These are the activations of a small network on made-up records, seen along a few directions, one row for each record.
Each row is followed by the record's values for the fields BEVAZ, NIPEB, BAZOP, VALA, KOVO, BUNUF, BARID.
A field that a record lacks is left out.
The largest differences between rows may come from other fields.
(in the rows, 500 means zero)
Strong random noise was added to every row along 7 fixed directions; ignore it. To show where, here is one row again and again, with new noise each time:
[533 239 452 593 407 283 334 476 463 495 351 534 612 454 509 522 570 562
 610 608 616 570 449 630]
[633 574 491 429 636 568 543 407 379 415 318 509 556 774 397 446 388 395
 594 401 231 340 353 450]
[415 419 492 759 453 457 502 677 621 326 416 576 404 795 480 278 659 351
 235 674 352 727 551 680]
[655 505 680 525 681 496 306 167 530 655 312 532 467 864 425 507 425 448
 575 367 167 561 296 342]
[426 474 453 544 574 281 358 564 559 360 591 555 513 535 392 315 435 514
 506 532 423 414 454 418]
[618 565 438 548 334 660 583 530 488 241 426 474 471 595 505 306 528 349
 364 410 459 590 501 457]
[573 383 501 694 492 608 649 542 491 470 422 685 392 564 561 479 680 425
 414 457 461 718 640 532]
[337 311 456 744 457 524 341 370 605 361 483 540 392 499 408 342 596 426
 415 295 418 860 451 333]
[374 547 398 525 626 498 451 493 491 234 487 486 497 676 292 262 383 379
 492 354 229 426 354 351]

[646 716 524 402 392 533 544 655 531 430 575 431 416 572 501 478 466 454
 253 629 586 446 549 557]
BEVAZ: rebe / NIPEB: vezi / BAZOP: vef / VALA: sanik / KOVO: kemid / BUNUF: vov
[401 556 328 233 632 518 657 565 354 343 506 483 650 211 382 607 288 615
 790 320 472  92 433 349]
BEVAZ: rilip / NIPEB: vezi / BAZOP: vef / VALA: vizez / KOVO: kemid / BUNUF: rito / BARID: tusus
[378 301 396 697 584 562 517 479 340 602 352 547 480 620 364 529 645 381
 553 560 549 744 533 816]
BEVAZ: bivu / NIPEB: vezi / BAZOP: viteg / VALA: sanik / KOVO: lag / BUNUF: rito / BARID: rogi
[702 416 522 449 380 491 545 422 431 564 417 500 619 283 671 680 494 591
 637 516 639 473 464 487]
BEVAZ: rilip / NIPEB: meb / BAZOP: vef / VALA: sanik / KOVO: kemid / BUNUF: vov
[324 268 375 538 742 414 521 609 318 503 338 633 516 738 305 559 554 471
 637 597 347 411 428 786]
BEVAZ: bivu / NIPEB: meb / BAZOP: viteg / VALA: vizez / KOVO: lag / BUNUF: vov / BARID: rogi
[591 681 383 491 524 792 676 339 315 414 581 474 542 382 471 430 382 460
 684 220 486 396 508 276]
BEVAZ: bivu / NIPEB: vezi / BAZOP: viteg / VALA: sanik / KOVO: kemid / BUNUF: vov / BARID: rogi
[734 549 558 645 490 429 574 463 522 556 403 577 530 792 604 383 530 471
 575 635 314 491 523 524]
BEVAZ: rebe / NIPEB: meb / BAZOP: vef / VALA: dupon / KOVO: lag / BUNUF: vov / BARID: rogi
[505 541 482 428 368 499 486 506 528 307 501 428 532 362 552 471 444 521
 454 477 498 462 386 483]
BEVAZ: rilip / NIPEB: vezi / BAZOP: viteg / VALA: sanik / KOVO: kemid / BUNUF: vov / BARID: tusus
[617 586 531 343 528 659 669 488 411 513 459 528 438 499 544 505 425 477
 588 383 473 377 496 451]
BEVAZ: rilip / NIPEB: meb / BAZOP: viteg / VALA: vizez / KOVO: kemid / BUNUF: rito / BARID: tusus
[538 547 522 495 502 774 733 552 423 466 443 588 383 592 520 516 619 359
 306 488 505 567 656 563]
BEVAZ: bivu / NIPEB: vezi / BAZOP: viteg / VALA: vizez / KOVO: kemid / BUNUF: rito / BARID: rogi
[665 779 666 394 446 720 687 495 628 492 496 460 399 646 605 484 485 420
 404 433 291 433 511 387]
BEVAZ: rilip / NIPEB: vezi / BAZOP: viteg / VALA: vizez / KOVO: lag / BUNUF: vov / BARID: tusus
[470 473 490 565 258 669 524 457 539 336 262 292 559 484 575 472 504 436
 457 421 432 649 356 505]
BEVAZ: rilip / NIPEB: meb / BAZOP: vef / VALA: sanik / KOVO: kemid / BUNUF: vov / BARID: tusus
[513 483 507 569 447 282 447 685 624 480 648 593 445 500 550 447 537 537
 401 630 584 552 578 530]
BEVAZ: rebe / NIPEB: meb / BAZOP: vef / VALA: dupon / KOVO: lag / BUNUF: vov / BARID: tusus
[467 780 525 475 471 637 596 714 519 481 607 367 556 617 511 425 496 455
 303 728 573 435 666 660]
BEVAZ: bivu / NIPEB: vezi / BAZOP: viteg / VALA: sanik / KOVO: kemid / BUNUF: vov / BARID: rogi
[536 380 400 350 482 413 500 541 424 453 532 502 562 161 489 700 417 637
 684 414 634 284 464 450]
BEVAZ: rebe / NIPEB: vezi / BAZOP: vef / VALA: vizez / KOVO: lag / BUNUF: vov / BARID: tusus
[616 542 591 505 472 380 322 514 529 608 636 563 398 472 563 492 548 550
 437 591 647 530 576 541]
BEVAZ: bivu / NIPEB: meb / BAZOP: viteg / VALA: sanik / KOVO: kemid / BUNUF: vov / BARID: tusus
[363 468 601 710 540 290 335 574 669 627 632 509 570 591 579 457 571 571
 410 853 498 611 593 654]
BEVAZ: bivu / NIPEB: vezi / BAZOP: viteg / VALA: sanik / KOVO: kemid / BUNUF: vov / BARID: rogi
[281 280 421 704 629 447 640 571 569 508 721 745 389 140 572 594 645 606
 593 289 543 724 727 227]
BEVAZ: rebe / NIPEB: meb / BAZOP: vef / VALA: dupon / KOVO: lag / BUNUF: vov / BARID: tusus
[349 528 692 590 490 553 224 298 709 550 348 298 448 877 440 479 535 374
 335 521 230 781 345 513]
BEVAZ: bivu / NIPEB: vezi / BAZOP: viteg / VALA: vizez / KOVO: lag / BUNUF: vov / BARID: tusus
[465 501 418 621 254 372 518 649 663 233 477 427 506 493 612 256 554 430
 375 577 432 538 414 501]
BEVAZ: rilip / NIPEB: meb / BAZOP: vef / VALA: dupon / KOVO: lag / BUNUF: vov / BARID: tusus
[ 97 247 227 807 427 370 364 571 558 188 444 419 489 563 324 197 543 400
 472 446 415 765 362 562]
BEVAZ: rebe / NIPEB: meb / BAZOP: vef / VALA: dupon / KOVO: lag / BUNUF: vov / BARID: tusus
[430 491 563 472 513 416 529 632 573 585 469 438 656 502 570 579 545 572
 492 705 454 384 489 619]
BEVAZ: rilip / NIPEB: vezi / BAZOP: viteg / VALA: dupon / KOVO: lag / BUNUF: vov / BARID: rogi
[452 381 390 517 420 592 442 379 458 487 372 434 475 504 490 518 545 442
 457 418 515 611 378 620]
BEVAZ: bivu / NIPEB: vezi / BAZOP: viteg / VALA: vizez / KOVO: kemid / BUNUF: rito / BARID: tusus
[422 231 457 521 653 264 369 539 461 630 465 621 560 383 439 598 493 637
 632 571 579 374 474 584]
BEVAZ: rebe / NIPEB: meb / BAZOP: vef / VALA: vizez / KOVO: kemid / BUNUF: rito / BARID: rogi
[293 546 332 463 360 589 513 615 437 192 286 307 574 654 319 344 507 266
 305 504 424 569 339 771]
BEVAZ: rilip / NIPEB: vezi / BAZOP: viteg / VALA: sanik / KOVO: lag / BUNUF: rito / BARID: tusus
[695 742 680 525 529 499 400 481 596 597 684 601 283 823 476 281 496 425
 175 587 514 638 603 548]
BEVAZ: bivu / NIPEB: meb / BAZOP: viteg / VALA: sanik / KOVO: lag / BUNUF: rito / BARID: rogi
[ 83 452 392 627 751 745 554 525 400 370 403 469 381 687 244 498 514 342
 429 297 205 643 418 537]
BEVAZ: bivu / NIPEB: vezi / BAZOP: viteg / VALA: sanik / KOVO: kemid / BUNUF: vov / BARID: tusus
[527 340 590 559 644 141 315 515 624 779 670 626 496 337 528 668 569 681
 564 699 680 527 606 516]
BEVAZ: rebe / NIPEB: vezi / BAZOP: vef / VALA: dupon / KOVO: lag / BUNUF: rito / BARID: rogi
[590 479 441 469 451 660 589 409 384 428 501 504 483 526 504 416 505 444
 529 310 473 586 487 404]
BEVAZ: bivu / NIPEB: meb / BAZOP: viteg / VALA: dupon / KOVO: lag / BUNUF: vov / BARID: rogi
[518 460 563 446 709 478 460 350 375 685 440 548 424 657 403 553 451 525
 673 433 370 431 401 437]
BEVAZ: bivu / NIPEB: meb / BAZOP: viteg / VALA: dupon / KOVO: kemid / BUNUF: vov
[389 527 592 420 618 321 419 681 583 502 560 553 436 688 418 433 469 522
 401 709 354 400 415 583]
BEVAZ: rilip / NIPEB: meb / BAZOP: viteg / VALA: dupon / KOVO: kemid / BUNUF: vov / BARID: rogi
[711 671 673 495 440 457 611 567 650 582 589 603 404 641 702 426 523 518
 435 661 477 464 641 484]
BEVAZ: rilip / NIPEB: meb / BAZOP: viteg / VALA: vizez / KOVO: lag / BUNUF: vov / BARID: tusus
[159 319 383 566 460 404 392 540 548 438 657 516 501 117 460 546 570 575
 495 432 720 581 586 422]
BEVAZ: bivu / NIPEB: vezi / BAZOP: viteg / VALA: vizez / KOVO: kemid / BUNUF: rito / BARID: tusus
[532 653 439 434 539 667 505 401 452 525 568 439 553 494 456 429 437 448
 542 387 504 421 512 430]
BEVAZ: bivu / NIPEB: vezi / BAZOP: viteg / VALA: vizez / KOVO: kemid / BUNUF: rito / BARID: rogi
[321 330 420 502 495 343 368 545 483 346 522 515 560 356 361 464 511 498
 523 505 543 538 373 575]
BEVAZ: rilip / NIPEB: meb / BAZOP: viteg / VALA: sanik / KOVO: lag / BUNUF: rito / BARID: rogi
[584 381 470 511 469 466 484 429 484 532 468 608 473 437 528 506 497 577
 567 454 550 533 508 437]
BEVAZ: rebe / NIPEB: meb / BAZOP: vef / VALA: vizez / KOVO: kemid / BUNUF: rito / BARID: rogi
[330 569 456 522 575 793 593 462 442 481 474 460 458 580 411 511 556 357
 434 334 353 606 495 404]
BEVAZ: bivu / NIPEB: vezi / BAZOP: viteg / VALA: dupon / KOVO: kemid / BUNUF: vov / BARID: rogi
[533 724 608 329 689 720 814 605 479 562 510 556 435 562 553 689 495 472
 471 450 301 345 573 432]
BEVAZ: rilip / NIPEB: vezi / BAZOP: viteg / VALA: dupon / KOVO: kemid / BUNUF: vov / BARID: tusus
[535 569 647 490 365 592 352 346 652 484 401 339 496 520 516 512 478 504
 415 403 428 634 339 310]
BEVAZ: rilip / NIPEB: meb / BAZOP: vef / VALA: dupon / KOVO: kemid / BUNUF: vov / BARID: rogi
[482 673 561 335 387 628 357 413 575 423 583 296 465 561 467 405 347 402
 325 372 499 477 398 346]
BEVAZ: bivu / NIPEB: meb / BAZOP: viteg / VALA: vizez / KOVO: kemid / BUNUF: rito / BARID: tusus
[460 645 552 441 561 445 324 433 554 456 623 416 446 578 422 390 373 513
 435 466 408 442 406 397]
BEVAZ: bivu / NIPEB: vezi / BAZOP: viteg / VALA: sanik / KOVO: kemid / BUNUF: vov / BARID: tusus
[576 469 600 343 625 408 418 397 490 728 597 592 496 173 570 804 409 662
 673 335 581 349 436 258]
BEVAZ: rilip / NIPEB: meb / BAZOP: vef / VALA: sanik / KOVO: kemid / BUNUF: vov / BARID: tusus

Which values does each new row have?
[368 439 440 642 442 492 728 728 451 512 664 633 473 204 622 573 660 565
 477 550 751 512 815 534]
BEVAZ: bivu / NIPEB: vezi / BAZOP: viteg / VALA: dupon / KOVO: kemid / BUNUF: vov / BARID: tusus
[580 695 468 476 427 623 691 723 507 348 547 476 491 576 575 349 517 389
 306 596 540 487 618 692]
BEVAZ: rilip / NIPEB: meb / BAZOP: viteg / VALA: sanik / KOVO: lag / BUNUF: rito / BARID: tusus
[386 472 353 331 521 443 507 640 383 359 683 509 548 248 383 471 380 563
 580 486 684 255 525 473]
BEVAZ: bivu / NIPEB: meb / BAZOP: viteg / VALA: vizez / KOVO: kemid / BUNUF: rito / BARID: rogi
[594 623 428 414 524 581 609 573 406 363 643 574 396 492 410 366 472 434
 388 453 540 420 549 521]
BEVAZ: bivu / NIPEB: vezi / BAZOP: viteg / VALA: sanik / KOVO: lag / BUNUF: rito / BARID: rogi
[466 435 424 554 515 490 411 445 455 491 499 515 538 449 436 487 463 561
 607 392 528 540 455 392]
BEVAZ: rebe / NIPEB: meb / BAZOP: vef / VALA: dupon / KOVO: kemid / BUNUF: vov / BARID: rogi
[561 559 472 461 651 500 657 671 478 552 580 611 480 434 501 565 536 526
 521 625 548 347 699 558]
BEVAZ: rebe / NIPEB: vezi / BAZOP: vef / VALA: vizez / KOVO: kemid / BUNUF: rito / BARID: rogi
[435 532 716 512 481 584 407 434 659 660 386 344 525 576 613 661 541 531
 371 576 406 660 432 559]
BEVAZ: rilip / NIPEB: vezi / BAZOP: viteg / VALA: sanik / KOVO: kemid / BUNUF: vov / BARID: tusus
[195 353 448 760 710 324 408 554 680 567 739 668 317 365 442 474 588 644
 447 440 433 702 611 366]
BEVAZ: rebe / NIPEB: vezi / BAZOP: vef / VALA: dupon / KOVO: kemid / BUNUF: vov / BARID: tusus
[513 487 463 450 720  90 446 735 557 586 693 703 562 471 500 481 396 706
 695 698 474 143 586 564]
BEVAZ: rebe / NIPEB: meb / BAZOP: vef / VALA: vizez / KOVO: lag / BUNUF: vov / BARID: tusus
[482 421 489 495 362 597 649 639 542 540 507 445 529 348 663 648 637 569
 421 600 679 581 668 679]
BEVAZ: bivu / NIPEB: vezi / BAZOP: viteg / VALA: vizez / KOVO: lag / BUNUF: vov / BARID: tusus
[626 536 509 485 588 357 498 586 550 479 580 614 472 599 499 429 451 536
 500 589 451 335 499 472]
BEVAZ: rebe / NIPEB: meb / BAZOP: vef / VALA: vizez / KOVO: lag / BUNUF: vov / BARID: rogi
[688 359 539 485 637 438 619 492 340 798 501 785 485 300 591 801 542 648
 681 465 718 504 708 569]
BEVAZ: rebe / NIPEB: meb / BAZOP: vef / VALA: sanik / KOVO: lag / BUNUF: rito / BARID: tusus
[372 349 490 610 613 381 232 251 501 715 300 376 678 623 398 639 472 624
 722 531 379 587 332 540]
BEVAZ: rebe / NIPEB: vezi / BAZOP: vef / VALA: dupon / KOVO: kemid / BUNUF: vov / BARID: rogi
[628 562 594 447 675 419 397 270 461 679 537 538 583 544 469 581 436 603
 707 454 462 341 477 378]
BEVAZ: bivu / NIPEB: vezi / BAZOP: viteg / VALA: vizez / KOVO: lag / BUNUF: vov / BARID: rogi
[584 361 505 565 355 799 555 285 429 573 311 524 441 434 553 661 676 409
 479 208 568 847 392 471]
BEVAZ: rilip / NIPEB: meb / BAZOP: viteg / VALA: dupon / KOVO: lag / BUNUF: vov / BARID: rogi
[414 371 540 652 859 358 453 435 512 714 312 600 545 819 404 601 545 529
 603 684 239 466 476 683]
BEVAZ: rebe / NIPEB: vezi / BAZOP: vef / VALA: vizez / KOVO: kemid / BUNUF: rito / BARID: rogi
[402 367 515 559 343 240 247 630 690 475 401 374 616 568 496 482 540 506
 388 853 611 598 363 772]
BEVAZ: rilip / NIPEB: meb / BAZOP: vef / VALA: vizez / KOVO: kemid / BUNUF: rito / BARID: rogi
[718 624 520 529 445 619 496 391 484 484 527 529 442 544 557 400 485 459
 471 372 524 563 504 307]
BEVAZ: rebe / NIPEB: meb / BAZOP: vef / VALA: dupon / KOVO: kemid / BUNUF: vov / BARID: rogi
[482 297 556 570 732 408 510 455 425 816 523 741 398 515 558 736 609 597
 636 522 525 616 591 579]
BEVAZ: bivu / NIPEB: meb / BAZOP: viteg / VALA: dupon / KOVO: kemid / BUNUF: vov / BARID: tusus
[270 370 349 638 589 466 632 689 518 435 418 518 539 554 467 546 559 461
 413 624 428 491 538 731]
BEVAZ: rebe / NIPEB: vezi / BAZOP: vef / VALA: vizez / KOVO: kemid / BUNUF: rito / BARID: tusus
[197 467 315 753 448 599 583 672 533 229 579 492 448 461 410 185 543 372
 378 414 391 614 556 386]
BEVAZ: rebe / NIPEB: meb / BAZOP: vef / VALA: sanik / KOVO: kemid / BUNUF: vov / BARID: rogi
